These are the activations of a small neural network, seen along a few directions. Each row is one input.
Each table varies a few parts of the input and shows all the possible inputs, shuffled.
A made-up example of a description, with smaller parts first: one of 3 separate values, together with either a single point or one of 9 places along a line or (one of 5 places around a ring, together with one of 6 places along a line).
Shared parts are said once, and a part with two or three values counts as separate values.

Other details of the inputs vary at random and push rows far along two fixed directions, the same in every table; ignore that.

Rows:
x1: [ -9 -69 -36   8  -6  25  18  26  10   5  45]
x2: [ 15  -7  31 -11   7  -7   5  27  -8  24 -76]
x3: [ 20 -45  -8  -3  -4   4 -16  35  26  -9  -5]
x4: [ 20 -15  11 -27  19 -14 -39  52   5   0 -36]
x5: [ -4 -15   1  11 -21   1  -2   4  10  23  15]
x6: [ 22 -39  -8  -6  -1  -2  -7  26  17 -10   0]
x7: [  9  47  25   1  -8 -30 -11 -17   5  -3 -23]
x8: [-26  81  21  -5  22  -4  -6 -55 -19 -10 -13]
x9: [  9 -40  -2 -18  12   7  -7  38  -4  -8   4]
x10: [ 37 -53 -19 -15  -1  -1  -1  62  18 -13   5]
x11: [ 23 -37 -10 -10   2  -4  -2  29  15 -14   4]
x12: [  1  48  -1 -20  26 -22  -8   0 -32 -17 -18]
x13: [  7  -5 -12  -4   6  -6   7   6   8 -21   4]
x14: [  8  41  26   7  -1 -14  23 -27   0  10 -69]
x15: [-26 -36  -8  38 -24  45  53 -28   0  32   1]
x16: [ 18  19 -19 -21  18 -35 -16  28  -8   9 -14]
x17: [-19  35 -16  12  12   2  15 -44 -14   2  27]
x18: [  9  26  34 -15  -6 -24 -24  16 -10   7 -27]
x19: [  3  -1 -25   2   8   4  12   6  -5   5  27]
x20: [-23  -6  -3  30 -30  35  26 -56   3 -14  38]
x21: [-19 -57   9  17 -29  41  15   4  -1   0  37]
x22: [ 16  78   6 -21  33 -55 -32 -10  -9  16 -41]
x23: [-11  17  13  21 -30   5  14 -34   1  -8  16]
x24: [-27 -12 -13  28 -25  33  19 -44   0  14  44]
x25: [ 12  12   6 -30  27 -25 -18  33 -10 -10 -25]
x26: [-18   5  -4  17  -5   6   2 -22   4  14  20]
x27: [ -9  -9 -17  10   1  11  -6  -4   8  12  14]
x28: [ -6 -21  13  -2 -12  18  -5   1  -4   1   7]
x29: [-11 -76 -13   3  -7  42  12  20  -2  -9  37]
x30: [-27  54  -6  10  17  20  26 -48 -35 -25  28]
x31: [ -5  -3   5  16 -10   7   4 -19  12 -12  10]
x32: [-36  53  -8  17   4  10  11 -65  -4   7  22]
x33: [ 17  42  -9 -14  16 -31  -4  -1  -9 -22 -18]
x34: [-20  38   1  13  -2  11  12 -55   6 -17  12]
x35: [ 37  13  21 -27  -6 -58 -46  59  14  36 -48]
x36: [ 14 -65  13 -12  -2   8 -22  58  12   4  -4]
Each input here is: one of 3 separate values, together with either a single point or one of 11 places along a line.
The inputs of x20 and x24 match in every part but the choice among 3 separate values. If x31 is changed in the same way as x20 into x24, which row does it become? -> x26
Which other rows does x4 become when the place on the line of 11 takes its other values? List them by row number. -> x8, x9, x12, x18, x21, x25, x28, x29, x30, x36
Which other rows does x13 become when the choice among 3 separate values takes its other values? List them by row number. -> x1, x25
Which other rows does x18 become when the choice among 3 separate values takes its other values? List them by row number. -> x23, x35

Rows:
x37: [-17 -12  -4  26 -22  30  14 -25  10  13  32]
x38: [-24  77  21  20   1  11  18 -76 -19 -21   5]
x39: [  9  33  -8 -15  23 -19  -6  17  -9  -7 -14]
x40: [-28 -19 -23  24 -19  32  19 -19   5   0  65]
x41: [ 17  -8   6 -18   4 -15 -19  40   4 -17  -1]
x42: [ 11 -40   7  -2 -22  -8 -17  38  22  27 -16]
x43: [  8 -11   2 -22  19 -11 -19  41  -2   4  -3]
x44: [ 20  26  -2 -17  18 -37 -13  23   5  -2 -12]
x45: [ 31 -30   3  -9   0 -12  -5  40  23  13 -19]
x46: [-24  16 -15  20  -7  14   2 -48   2   0  32]
x47: [ 15 -32   2  -8  -3  -3   0  41   7  11 -34]
x48: [ 10  39  14  -3   0 -19 -20  -4  10  21 -22]
x49: [-10 -19   7  16 -17  35  20 -18   3 -15  25]
x50: [-16 -71 -30  20 -26  41   7  -2  21   4  54]
x51: [  5  83   3  -7  27 -42 -11 -46  -6  -9 -28]
x52: [ 24 -28  -2 -10   5   3  -2  43  11   9 -25]
x53: [  1  52  -8  -9  26 -18  -7 -24 -12 -11 -26]
x54: [ -8  46   7 -12  28 -16 -18 -27 -13  -4 -19]
x55: [-23  19 -19  18  -7  23  36 -46 -34  -9  27]
x56: [ 27   4  -1 -16   0 -35  -9  21  -7   8 -17]
x57: [-29  -4 -20  25 -15  26  16 -26   1  -1  60]
x58: [ -3  14   3  -4   2  -1  -2   0  -5 -23  18]
x59: [ 14 -50  -2  -7  -9   6   5  45  10  11 -26]
x60: [-23  10  16  20 -19  19  21 -39  -9 -15   8]
x61: [-19  52   4   7   6   3   2 -61 -13 -31   9]
x62: [-16  20   2  11 -16  13  18 -42 -28 -21  28]
x63: [ 22 -27  -6 -12 -17 -19 -22  38   3  23   0]
x64: [ 10 -57  14 -13  -5   1 -12  52  10  19 -25]
x65: [  1  52  -8 -10  26 -18  -7 -24 -11 -11 -26]
x66: [  5  14  18 -10  15  -3 -11   7  -3  12 -24]
x67: [-21 -48 -28  26 -14  37  37  -9   6 -13  67]
x68: [  9   1  17 -11  14  -3 -14  18   0  13 -24]
x69: [ 26 -33 -11 -14   8 -20 -17  33  20   0 -12]
x70: [ 12 -49   5  -2 -25  -4 -14  42  24  27 -13]
x71: [-25 -43   4  25 -33  44  32 -22   1 -14  32]
x72: [ 22  34  13  -7  13 -29  -8   2   8   9 -33]
x73: [ 26 -12   2 -15  10  -5  -6  39   9   9 -33]
x74: [-10  55   9 -12  29 -19 -12 -11 -19  -3  -6]
x75: [ 12  14 -11 -16  19 -15  -5  27  -4  -6 -10]
x76: [ -8  45   7 -11  28 -15 -19 -26 -14  -4 -19]
x77: [ 20 -52   4  -4 -13 -11  -1  44  21  14 -21]
x78: [-22 -40 -14  20 -17  44  19 -29   2 -30  49]
x79: [ -4  51  12 -12  15 -22  -8 -21 -35   6 -16]
x80: [-25 -61   2  18 -18  41  22   2  -1   8  21]
x81: [ -2  -9   5  10 -12  -2  17  -8   7   7  -8]
The inputs of x43 and x75 match in every part but one. If x64 is changed in the same way as x43 into x75, which row does it become? -> x59
What is each input in this table made of? -> one of 5 separate values, together with either a single point or (one of 2 separate values, together with one of 4 places along a line)
Which other rows agree with x46 in the choice among 5 separate values? List them by row number. -> x37, x40, x42, x48, x50, x57, x63, x70
Which other rows agree with x78 in the choice among 5 separate values? List them by row number. -> x38, x41, x49, x58, x60, x61, x62, x71
Which other rows does x73 become when the choice among 2 separate values takes its other values? List them by row number. -> x52

Rows:
x82: [ -8  55  21   1   6  -8   5 -34 -12  -2 -30]
x83: [-30  -6 -19  21  -4  43  34 -40 -14 -25  48]
x84: [ 14   1  -9 -13   6 -16  -8  13   3 -11  -2]
x85: [ 10 -82 -14   4 -16  20  11  46  16  27   2]
x86: [ -7  57  19   4   3 -14 -11 -37 -10  10 -20]
x87: [ 16 -77 -19  -7  -3  17   2  48  18 -11  19]
x88: [  2  33  16   2  -3 -17  -9 -14   5  14 -18]
x89: [ -8  -7   2  19 -19  12  14 -17   7   5  11]
x90: [ 25 -44 -10 -21   1 -13 -24  60  22   5   4]
x91: [ 31  32   2 -26  18 -47 -34  31   6  -2 -30]
x92: [  4  26  16   2   3 -12   1 -16   1   0 -30]
x93: [  2  32   5 -12  19 -13  -8  -2 -18 -11  -5]
x94: [-14  -5  13   9  -9  17  13 -12  -9   3   0]
x95: [ -6  -2   3  13 -16   9  16 -22   2   0   0]
x96: [ 27  -6  24 -28   5 -35 -37  54  11  20 -52]
x97: [-20  21 -11   9   3  11   2 -32 -11 -10  31]
x98: [ -9   6 -24   5  12   8  13 -10  -9   2  17]
x99: [-29 -33 -18  18  -7  39  19 -16  -8 -14  55]
What is each input in this table made of? -> one of 2 separate values, together with either a single point or one of 8 places around a ring
The inputs of x97 and x86 match in every part but the choice among 2 separate values. If x93 is changed in the same way as x97 into x86, which row does it become? -> x94

Rows:
x100: [ 18 -28 -14  -9  -1 -14  -8  42   7  17   0]
x101: [-22  61   2  14   2   3  10 -57  -9 -10  10]
x102: [-29  57  24  18  -2  13  11 -57 -22  -6  -4]
x103: [-35   5   4  26  -7  36  21 -48 -15   4  12]
x104: [-11  43  -9   1  10  -7  -2 -30 -12   5  15]
x105: [-17  34   3   2  -2  -8  -7 -30 -10 -17  24]
x106: [ 17 -58 -17   0 -11   8   2  42  19  12   2]
x107: [-12 -12  -8  18  -9  19  21 -19  -1   8  11]
x108: [ 20  53  12 -37  49 -36 -17  22 -16 -24 -47]
x109: [ -2 -37  -4   8 -19  16   4   3   6 -13  35]
x110: [ -8  31   9  14  -7   1  11 -35  -1 -11   2]
x111: [-31  15 -26  11  20  30  46 -37 -36 -26  30]
x112: [ 10  41  24 -12  19 -27 -17  -7  -2  15 -51]
x113: [ 30  26  13 -25  14 -43 -39  33  10   0 -28]
x114: [-25  60   0   4  28  17  26 -56 -35 -46  12]
x115: [ -6 -83 -10  20 -37  40  24  11  15 -13  41]
x116: [ 22  20  15 -22  12 -35 -19  26   3  18 -57]
x117: [  4 -65  -1   5 -12  23  12  30   9  19   1]
x118: [ 15 -72 -14  -4 -10  13 -10  52  25   2  24]
x119: [-23 -16 -13  26 -15  29  37 -30  -8   8  26]
x120: [ 13 -60 -17  -6  -5   8 -12  39  20   7  12]
x121: [-23  64   2  16   5   1   8 -60 -13 -10  18]
x122: [ 32  18   6 -18  12 -41 -21  31   9  16 -50]
x123: [-20  60  -7  21   2  -4  27 -57 -17   3   7]
x124: [ 30  14   9 -21  15 -39 -27  26  15  11 -52]
x125: [ 28 -47   1 -17  -8 -12 -25  52  17  -4   6]
x126: [-25 -62 -10  31 -26  55  35 -16  11  -4  48]
x127: [ 22 -51  24 -17 -13  -5 -25  60   7   8 -31]
x128: [ -7 -38 -20   9  -4  20   3   0  11   1  33]
x129: [ 19  52  -1 -27  20 -45 -26  16  -8  18 -24]
x130: [ 27 -80  -6 -21 -16   3 -24  66  22   0  20]
x131: [-23  31   8  13  -1  10  19 -31 -23  16  -7]
x132: [-14  28  25   9  -8   4   9 -36 -14  -7  -6]
x133: [ 21  21  33 -23  13 -31 -34  37   2  16 -60]
x134: [ 27 -37  -2 -26   8 -23 -38  68  22   7  -6]
x135: [-11 -89 -37   4   3  56  36  26  -8 -22  43]
x136: [ -9 -85 -17  16 -37  45  17  15  14 -14  52]
x137: [ -5 -42  12  13 -16  28  13   5   4   1  13]
x138: [-26  56  21  19   4  10  19 -61 -16  -1  -3]
x139: [-23 -66  -7  25 -28  52  33  -3  11  -2  37]
x140: [-22  38 -15   6   7  -9   6 -26 -16   5  24]
x141: [ 29  23   9 -32  18 -40 -41  36  10   8 -25]
x142: [ 30  28   5 -38  26 -46 -48  34   9  14 -36]
x143: [ 17  52   0 -18  11 -42 -18   9  -8  16 -36]
x144: [ 34  27  17 -27  14 -47 -41  37   9   1 -37]
x145: [ 11 -66 -18  -5 -10  13  -8  42  22   7   7]
x146: [ 23  17  13 -23   9 -38 -14  35   1  23 -55]
x147: [ 14 -11 -10  -8   0 -10 -11  25  10  12 -11]
x148: [-17 -14 -22   2  23  31  24 -15 -20 -31  18]
x149: [ 16 -68  -8 -20   7  18   4  52  -4 -34   9]
x150: [-19  26   6   9   1   7  12 -39  -4   2 -11]
x151: [ 25 -15   7 -11  -4 -15 -16  33  17  -2 -20]
x152: [ -6 -86 -14  22 -37  45  24  11  18 -14  49]
x153: [-16  48   4  13  -4   2   5 -45  -7 -15   9]
x154: [-30  58  -8   9  14  -5  -1 -58 -13  -7  21]
x155: [-26  13  -7  18 -11  29  15 -48  -8 -15  54]
x156: [-19 -15 -19  27 -17  25  39 -27  -4   5  29]
x157: [-26  55   4  19   6   5  17 -69 -12  -2  -3]
x158: [-27  44  11  17   2  12  14 -47 -22  10 -10]
x159: [ 24  26  29 -21   6 -34 -26  24   6   4 -53]
x160: [-25  55   9  19   4   3  28 -57 -26  11  -6]
x161: [-15  38 -14  11   5  -7  12 -30 -14   5  19]
x162: [-34  13  -8  22  -9  24  14 -45  -8 -18  55]
x163: [ 23 -17   7 -10  -2 -15 -12  34  19   5 -23]
x164: [-16 -84 -35  16 -19  41  15  20  10   4  64]
x165: [ -7 -26 -22  12  -6  17   9  -1   3   5  34]
x166: [ 26  53  18 -19  18 -44 -26  11   8   4 -48]
x167: [ 22 -21  15 -11  -5 -13 -16  34  13   3 -26]
x168: [ 35 -43  16 -19  -9 -22 -27  59  17   3 -33]
x169: [ 20  43  33 -23   5 -40 -25   7  -1  -1 -54]
x170: [-21  60  -8  17   9  -3  12 -58 -17  -2  14]
x171: [ 24 -16  -4 -13   5 -17 -19  31  19   9 -28]
What is each input in this table made of? -> one of 6 places along a line, together with either a single point or one of 11 places along a line
The inputs of x111 and x148 match in every part but the place on the line of 6. If x161 is changed in the same way as x111 into x148, which row does it become? -> x128
The inputs of x146 and x169 match in every part but the place on the line of 6. If x156 is changed in the same way as x146 into x169, which row does it become? -> x115
Which other rows does x166 become when the place on the line of 6 takes its other values? List them by row number. -> x106, x123, x151, x152, x171
Which other rows agree with x141 in the place on the line of 6? List them by row number. -> x101, x108, x118, x121, x126, x133, x134, x138, x139, x163, x166
Which other rows does x167 become when the place on the line of 11 takes its other values? List them by row number. -> x102, x110, x113, x137, x144, x151, x153, x155, x159, x162

Rows:
x172: [ 17  -3   0 -17  11 -13 -11  37   5  29 -26]
x173: [ 10 -14  -5   1  -7   2   2  24  10  30 -25]
x174: [ 22 -13  22 -14  -8 -22 -32  34  27  12 -26]
x175: [-20 -12 -34  18 -12  15  19 -18  -8  -3  56]
x176: [-27  42  12  20   0  17   8 -56 -16 -27  24]
x177: [-23  42   3   3   7  16  23 -48 -31 -41  28]
x178: [-19 -26  15  18 -20  44  31 -23 -11 -15  20]
x179: [  5  45  34  -8  -6  -9  -5 -13 -13  -9 -46]
x180: [-17 -24   9  23 -20  39  15 -29   0 -14  34]
x181: [ 30  22  29 -21  12 -34 -43  29   1  -5 -41]
x182: [-11  66   7  13  -9 -25   0 -36  -7  22 -26]
x183: [  8 -70  14  10 -33  10  -1  33  40  10   7]
x184: [  4 -68   0  -1 -21  16 -15  41  27   4  24]
x185: [-14 -32 -23  10   3  25  19  13   0  15  28]
x186: [-17  42 -22   6  18   3  19 -28 -16  -1  24]
x187: [  4 -61  10  12 -25  26  -1  19  15  -6  10]
x188: [ -9 -45  -5   6 -14  21  -5  13  23  -6  35]
x189: [ 17   6  18 -22   8 -22 -15  32  -2   6 -72]
x190: [-18  29 -12  16   3  -5   6 -31 -13  11  22]
x191: [-13 -26 -11  17 -10  31  26  -4   1  23  18]
x192: [ 20  43  42  -2  -2 -34 -16  -8   7  -2 -48]
x193: [ 13  38  21 -25  21 -25 -18  14 -16 -21 -27]
x194: [  6  69   5  -7  19 -19 -14 -32 -12 -39   8]
x195: [ 14 -59 -39  -2 -10   0  -2  46  14  -1  41]
x196: [ 34 -35  -5 -22   0 -36 -33  76  15  32 -24]
x197: [  9  54  16  -1  18 -25  11 -23  -6  16 -56]
x198: [-31  38 -13   5  18  13  27 -50 -32 -33  17]
x199: [ 23  -6   2 -22   8 -30 -38  40  20  -9  -2]
x200: [  3  70  -5 -14  15 -42 -25 -32  -7  -2   0]
x201: [ 41 -41  -1 -26  -4 -34 -34  81  22  37 -31]
x202: [-35  67  -5  15   9  23  34 -80 -34 -53  44]
x203: [-15 -30   5  14 -20  26   4 -12  18   0  34]
x204: [  6  64  -5 -10  18 -47 -22  -4  -8  10 -18]
x205: [ 18  35 -14 -26  39 -31 -14  14  -9  -3 -34]
x206: [ 23 -10 -12 -31  26 -21 -14  46  -4 -22 -21]
x207: [  6 -16  -8  -5   9  -2  -2  33   1  24  -6]
x208: [-24  63 -29  16  21  10  28 -55 -22 -14  40]
x209: [ 15  57  14 -17  21 -35 -30  -8  -9 -29 -16]
x210: [-11 -34  -8  13 -26  20   3 -17  10  17  36]
x211: [ -1 -48 -14   9 -22  16  -5   6  12  14  34]
x212: [  5 -71 -13   5  -4  29  16  30  10  16  -5]
x213: [ 19  36  23  -4 -11 -42 -17 -11  15  27 -35]
x214: [ 14 -20   4   7 -21 -17   4  22  16  30 -14]
x215: [ -9 -32  11  22 -32  37  10 -13   9 -10  11]
x216: [-19 -38  -7   8   0  34  25  -3 -16 -10  13]
x217: [ 13 -22  17 -12   1   4  -7  28 -10 -10 -12]
x218: [-22  22  16  16 -26   8  -1 -30  16   1   2]
x219: [  9  55  15 -17  19 -40 -36  -3   8  -8 -16]
x220: [-12  27   4  22  -3   7  32 -36  -2  22  -6]
x221: [ 24   2  -5 -23  11 -30 -34  35  22 -18   5]
x222: [ 18 -17  12 -24  14 -11 -12  37  -3   3 -42]
x223: [  1  14  -2  -8   1 -21 -23  -6   7  13   4]
x224: [-11 -26 -20  11 -14  13  -1 -12  10   4  49]
x225: [  4  59  16  -6  -4 -36 -24 -29   2  23 -25]
x226: [-32  32  -5   9  15  18  24 -47 -28 -19   4]
x227: [ -6 -39  -5  16 -38  18   1  -8  19  21  19]
x228: [ -9  26   6   8   4   7  -3 -29  -9 -28  20]
x229: [ 23 -17  21 -29  11 -14 -21  48  -2 -11 -27]
x230: [ -3 -22 -32   7 -11  10   0 -10  12 -11  58]
x231: [-17  21 -13  10  23  11  18 -29 -16  -3  -1]
x232: [-37 -16  -2  28 -10  46  43 -46 -19 -11  19]
x233: [ 12  49  11  -5   3 -44 -19   0  -2  29 -36]
x234: [  9 -72 -29  -6   9  23   8  46   8   4  11]
x235: [ 14 -31  -9 -10  17   0  -3  35  -2  13 -23]
x236: [-28 -12 -18  30   1  47  42 -46 -13   2  27]
x237: [ -7 -38  12   5 -16  38  18   1  -7 -14  17]
x238: [-18  31  -3  18   0  20  26 -44 -12   8 -21]
x239: [ 22  52 -17 -23  42 -34 -12   7 -10 -12 -29]
x240: [  4 -80   7   2 -15  21  23  37  11   4 -16]
x241: [ 21  -5 -12 -24  23 -22 -16  53   6  19 -17]
x242: [ -4 -45  23  12 -27  31  30   2   2 -10   4]
x243: [-22 -39 -16   2   4  30  25   0 -12 -20  23]
What is each input in this table made of? -> one of 8 places around a ring, together with one of 9 places along a line
The inputs of x207 and x235 match in every part but the place on the ring of 8. If x172 is changed in the same way as x207 into x235, which row does it become? -> x236
The inputs of x198 and x177 match in every part but the place on the ring of 8. If x189 is changed in the same way as x198 into x177, which row does it become? -> x179
Start at x194 and move only the place on the line of 9, one step at a time. The first step leads to x209. Which rows follow, in order? -> x228, x176, x181, x180, x187, x215, x192
Which other rows does x239 become when the place on the ring of 8 takes its other values? List them by row number. -> x194, x195, x202, x206, x208, x221, x230
